Look-ups in named tables: a row name and a column name give one cell, copied from the table.

Table gis
         garufe  tibosok  tivezer  mado  bipilog  bamo  zuk
sir         226       45      153    39      157   166  189
totutas      84      243      153    66      173   175  109
zaz         119      201      154   245      167   163  156
vom          63      223      155   216      164   158  197
mota         64      250      154   182      170   166  149
ger         191      116      153   150      163   166  160
peb         203       76      154   197      157   157  209
mip         114      222      153   157      172   171  116
lefesir     125      154      154   161      161   160  197
lopiv        88      222      154   219      167   163  164
bunud       148      150      153    59      165   170  152

tivezer of bunud is 153
zuk of lefesir is 197
tibosok of mip is 222
tivezer of lopiv is 154
tivezer of ger is 153
bamo of zaz is 163
bamo of totutas is 175
zuk of ger is 160
mado of zaz is 245
mado of totutas is 66

Table lebap
cols = kobef, bel, dum
vel: [-2.6, -2.6, -2.3]
vos: [-5.3, -8.8, 5.9]
matoput: [-1.3, -3.6, -1.4]
vus: [-1.5, -3.5, -2.8]
div: [-1.0, 0.2, -3.0]
rabera: [-2.8, -2.8, -2.1]
dod: [-2.6, -1.2, 0.6]
vutavor: [-4.6, -7.9, -2.4]

What is the dum of matoput in lebap?
-1.4
What is the dum of div in lebap?
-3.0
What is the dum of vus in lebap?
-2.8
What is the kobef of vutavor in lebap?
-4.6
What is the kobef of rabera in lebap?
-2.8
What is the kobef of dod in lebap?
-2.6
What is the dum of vos in lebap?
5.9
What is the bel of vus in lebap?
-3.5
What is the kobef of div in lebap?
-1.0
What is the bel of rabera in lebap?
-2.8
Which row has the largest dum? vos

fibafo =
,nime,pumerak,mas,paleg,rirad,lig,digama,sele,savep
patunoz,-5.38,-6.03,-52.05,-8.69,-10.94,14.20,-59.77,4.94,10.62
lol,-7.07,-4.45,-42.90,-12.41,-14.35,-4.88,-51.76,1.30,0.82
pifo,-18.40,-18.07,26.65,0.67,-43.43,-58.97,47.42,-15.07,-4.77
pari,-16.32,-10.02,8.25,-9.80,-39.64,-58.69,15.04,-12.37,-14.61
bubosu,-11.21,-6.67,-6.42,-14.05,-15.14,-56.29,-8.73,-10.50,-17.36
zabe,-13.36,-8.21,-2.11,-11.72,-26.92,-53.20,-0.38,-10.46,-14.40
defure,1.33,-4.47,-70.61,-9.78,20.32,26.52,-85.90,8.45,14.26
liba,-20.03,-14.88,28.58,-4.43,-51.22,-70.17,45.70,-16.54,-13.44
zinub,-20.99,-13.26,36.94,-8.28,-50.36,-89.86,52.28,-20.25,-23.47
met,-12.18,-4.08,-38.39,-12.43,-44.78,-1.34,-43.85,1.83,1.27

What is the nime of lol in fibafo? -7.07
What is the nime of defure in fibafo? 1.33
What is the pumerak of pifo in fibafo? -18.07
What is the paleg of bubosu in fibafo? -14.05
What is the sele of bubosu in fibafo? -10.50
What is the digama of patunoz in fibafo? -59.77
What is the digama of met in fibafo? -43.85
What is the mas of pifo in fibafo? 26.65
What is the paleg of lol in fibafo? -12.41
What is the savep of pari in fibafo? -14.61
What is the paleg of patunoz in fibafo? -8.69
What is the sele of met in fibafo? 1.83
What is the mas of bubosu in fibafo? -6.42
What is the savep of defure in fibafo? 14.26
What is the pumerak of pari in fibafo? -10.02
What is the nime of pari in fibafo? -16.32
What is the pumerak of bubosu in fibafo? -6.67
What is the lig of liba in fibafo? -70.17
Which row has the largest lig? defure

